These are the activations of a small neural network, seen along a few directions. Each row is one input.
In each table, some parts of the input vary, and every possible input appears once, in random order.
Descriptions start from the smaller parts, as in this example, which fits no table here: ring(5) and (point or ring(11) or (values(2) and line(6))).
Shared parts are said once, and a part with two or three values counts as separate values.
In the rows, zero is written as 128.

Other details of the inputs vary at random and push rows far along three fixed directions, the same in every table; ignore that.

Table:
row 1: [123 128 128 128 137 112 150 110 121 141 135 119]
row 2: [127 120 137 127 119 109 142 109 134 143 136 126]
row 3: [111 131 127 125 116 122 150 116 124 128 118 128]
row 4: [124 129 132 134 119 132 160 128 115 135 137 146]
row 5: [133 163  83 152 173 143  99  82 187 110 137 161]
row 6: [130 122 131 129 119 124 149 113 124 131 108 126]
row 7: [137 134 144 123 117 165 102 159 128 107 147  74]
row 8: [145 121 159 115 137 147 101 158 124 116 157  99]
row 9: [117 122 131 121 115 128 148 114 126 133 119 129]
row 10: [127 131 130 126 113 130 162 131 127 139 131 143]
row 11: [ 90 144 122 121 153 119  50 161  56 182  85 176]
row 12: [116 109 125 124 117 124 146 121 123 125 127 138]
row 13: [116 116 120 124 115 120 149 124 118 122 133 138]
row 14: [116 125 122 130 118 120 156 118 112 118 134 133]
row 15: [123 114 124 118 115 121 147 125 129 128 120 135]
row 16: [122 121 126 141 138 108 148 118 132 140 128 118]
row 17: [124 121 119 118 113 117 151 126 124 124 125 135]
row 18: [147 142 132 107 119 156 107 158 119  98 157  81]
row 19: [156 142 141 133 118 164 120 176 137 110 152  87]
row 20: [118 108 124 127 117 121 146 126 126 126 122 138]
row 21: [134 130 129 131 115 127 164 134 133 138 123 140]
row 22: [ 97 162 124 129 150 119  66 176  57 185  98 186]
row 23: [128 114 141 119 125 113 146 113 136 141 135 131]
row 24: [122 115 137 134 121 110 139 111 131 141 139 128]
row 25: [136 167  83 144 171 140 104  78 189 113 133 160]
row 26: [149 125 151 125 132 141  98 159 140 121 150  84]
row 27: [127 116 131 138 119 126 150 113 124 126 113 127]
row 28: [151 135 146 124 124 134  98 153 138 126 147  78]
row 29: [123 126 130 135 115 131 159 133 123 137 134 145]
row 30: [118 106 129 127 116 132 148 118 125 130 124 132]
row 31: [123 113 127 122 116 128 145 121 129 137 113 134]
row 32: [124 131 127 131 119 118 151 116 120 127 108 125]
row 33: [144 140 130 108 116 154 104 163 125 102 153  83]
row 34: [149 136 145 123 121 136 101 151 140 125 152  79]
row 35: [150 139 137 136 141 139 109 150 132 116 149  69]
row 36: [138 119 138 132 121 103 144 109 131 142 127 123]
row 37: [137 168  83 140 160 162  91  78 191 100 114 173]
row 38: [130 111 147 114 134 118 145 117 129 135 136 143]
row 39: [131 174  85 135 162 166  88  72 177  99 125 176]
row 40: [136 127 129 143 119 128 159 132 122 134 125 144]
row 41: [140 140 140 130 119 155 111 164 133  99 139  68]
row 42: [127 115 136 139 124 105 137 115 135 142 130 128]
row 43: [ 88 152 121 143 152 107  55 168  56 172  77 166]
row 44: [126 125 126 133 137 106 150 116 133 143 125 118]
row 45: [131 126 127 135 137 105 151 113 126 142 123 116]
row 46: [120 121 130 125 114 126 150 117 131 133 115 127]
row 47: [123 119 126 115 120 126 147 115 120 124 128 135]
row 48: [131 130 120 129 118 114 153 121 118 123 116 130]
row 49: [ 80 151 119 140 148 109  58 171  66 173  83 169]
row 50: [121 129 118 126 114 115 152 126 125 126 121 132]
row 51: [124 126 120 127 115 113 156 126 124 125 118 128]
row 52: [130 176  74 135 156 154  95  85 178  94 130 177]
row 53: [132 112 140 123 127 109 144 118 138 144 126 130]
row 54: [124 110 141 127 127 115 141 115 135 138 138 133]
row 55: [156 180 103 141 169 176  40 112 180  91 163 127]
row 56: [156 132 140 117 123 160  95 161 123 114 129  78]
row 57: [126 113 125 119 117 119 149 124 129 128 115 133]
row 58: [113 133 129 123 119 123 153 112 116 125 122 128]
row 59: [145 131 144 128 118 161 106 162 134 105 139  69]
row 60: [132 164  78 136 158 158  97  84 168  86 142 177]
row 61: [117 128 128 129 117 118 154 121 127 129 110 124]
row 62: [128 167  85 144 163 167  90  71 177  94 130 178]
row 63: [131 166  80 149 160 166  88  78 193  95 123 178]
row 64: [133 106 145 117 132 112 147 124 140 135 128 139]
row 65: [133 159  81 137 161 163  91  79 177  88 136 179]
row 66: [139 133 129 133 118 126 158 131 122 140 120 143]
row 67: [144 128 142 119 122 168 102 155 123 105 150  78]
row 68: [129 116 120 131 118 117 151 122 116 118 124 134]
row 69: [146 124 137 121 121 154 102 168 131 103 142  80]
row 70: [129 114 139 122 126 110 141 119 137 145 129 133]
row 71: [127 120 119 120 116 115 152 126 124 124 121 133]
row 72: [134 115 125 122 119 120 147 120 124 124 114 132]
row 73: [124 114 120 129 116 117 153 126 124 120 126 134]
row 74: [130 116 142 120 129 115 144 110 129 140 137 133]
row 75: [140 143 136 122 137 140 106 151 131 125 152  74]
row 76: [131 107 129 135 122 129 146 116 124 128 112 131]
row 77: [130 107 144 116 129 113 147 124 138 137 131 141]
row 78: [150 118 156 118 136 143 102 164 139 115 149  95]
row 79: [118 122 119 134 114 117 153 127 124 121 126 132]
row 80: [127 109 140 130 127 113 140 120 138 140 134 133]
row 81: [139 115 140 126 130 110 142 113 135 140 125 131]
row 82: [150 143 141 131 116 163 116 179 131 114 153  89]
row 83: [135 109 142 134 130 110 143 114 133 138 128 132]
row 84: [127 111 128 123 118 126 149 119 131 134 110 131]
row 85: [119 123 128 136 139 112 150 111 120 139 138 121]
row 86: [124 106 128 133 120 129 145 121 130 130 114 132]
row 87: [117 121 127 136 135 111 149 116 127 141 136 120]
row 88: [126 103 147 121 131 118 145 121 135 132 138 142]
row 89: [125 116 135 138 122 108 139 114 137 141 135 129]
row 90: [139 147 139 120 116 155 108 163 133 105 138  70]
row 91: [134 113 139 141 122 104 143 110 130 139 130 124]
row 92: [130 131 128 130 113 128 162 135 130 140 126 143]
row 93: [153 140 133 130 118 150 112 164 123  94 146  72]
row 94: [122 106 128 131 116 131 148 121 131 129 120 131]
row 95: [129 108 127 131 119 120 148 122 120 123 118 133]
row 96: [120 115 119 128 114 118 152 126 124 120 129 137]
row 97: [134 144 141 125 121 159 110 154 121  98 150  74]
row 98: [138 109 146 119 135 112 140 123 130 137 123 142]
row 99: [116 152 148 124 161 133  14 198  70 165 127 125]
row 100: [ 97 122 142 126 157  99  64 172  76 182  99 179]
row 101: [121 115 125 115 115 123 147 120 126 127 124 136]
row 102: [129 108 146 114 129 117 148 120 137 135 135 140]
row 103: [114 123 120 131 115 119 153 123 119 122 130 133]
row 104: [121 122 120 136 118 116 153 127 124 121 122 130]
row 105: [128 122 138 126 124 109 141 107 125 142 137 128]
row 106: [120 132 121 121 118 119 152 118 112 123 129 133]
row 107: [144 131 140 110 118 165  98 161 129 113 142  77]
row 108: [106 126 143 130 163 100  57 169  72 178  95 179]
row 109: [132 121 120 122 117 114 151 121 116 123 119 133]
row 110: [ 76 153 119 136 149 112  55 167  61 173  87 171]
Description of these inputs: values(2) and line(5) and (point or line(4) or ring(6)).
Changing only the line(5) part turns row 38 into row 77. The same change can be made to row 11. Which row results?
> row 31
Changing only the line(5) part turns row 75 into row 45. The same change can be made to row 52. Which row results?
> row 48
Changing only the line(5) part turns row 37 into row 9. The same change can be made to row 73. Which row results?
> row 13
Change only the values(2) part in row 78. List by row number the other rows that result.
> row 64
Change only the ring(6) part in row 50. List by row number the other rows that result.
> row 15, row 17, row 31, row 46, row 90
Which other rows agree with row 76 in the line(5) part and the values(2) part? List them by row number.
> row 27, row 35, row 40, row 43, row 68, row 83, row 91, row 93, row 95, row 108
Which other rows agree with row 96 in the line(5) part and the values(2) part? List them by row number.
> row 5, row 20, row 49, row 63, row 79, row 80, row 82, row 89, row 94, row 100
Change only the values(2) part in row 92. List by row number the other rows that result.
> row 82

Table:
row 111: [111 145  93 150 176 103  91  76 148 142 112 193]
row 112: [111 128 152 118 114 117  97 208  46 163 118 109]
row 113: [143 126 121 125 114 137 150 133 137 104 138 117]
row 114: [157 131 141 120  99 175 143 136 156  79 163  54]
row 115: [102 111 116 128 107 106 199  86 124 133 114 150]
row 116: [156 135 152 129 117 141 117 175 130 119 150  43]
row 117: [163 141 146 133 116 155 141 144 161 102 167  48]
row 118: [104 157 131 127 174 119  14 173  81 183  99 181]
row 119: [127 118 117 132 116 130 182  93 145 118 126 156]
row 120: [125 150  94 137 175 137  69  97 169 129 120 214]
row 121: [125  92 136 125 123  88 186  79 141 149 120 151]
row 122: [124  90 141 126 119  91 186  86 143 144 118 159]
row 123: [ 98 130 141 121 113 103 118 179  51 164 108 126]
row 124: [137 132 131 120 109 136 134 156 117 105 138  86]
row 125: [153 122 152 117 105 163 126 171 126  93 145  52]
row 126: [126 100 135 126 125 113 172  95 152 135 138 164]
row 127: [125 182  69 145 169 167  42  97 168 102 108 189]
row 128: [155 116 149 117 124 136 146 115 156 117 157  89]
row 129: [156 193  83 129 162 201  34 137 183  64 147 104]
row 130: [110 103 127 132 109 112 199  89 126 133 111 158]
row 131: [118 111 128 140 136  96 167  78 141 140 134 142]
row 132: [ 89 105 160 118 112  89 103 215  13 196  83 132]
What is each input in this table made of?
> values(2) and (point or line(4) or ring(6))
Changing only the values(2) part turns row 114 into row 127. The same change can be made to row 126. Which row results?
> row 120
Change only the line(4) part in row 126. List by row number the other rows that result.
> row 118, row 128, row 131
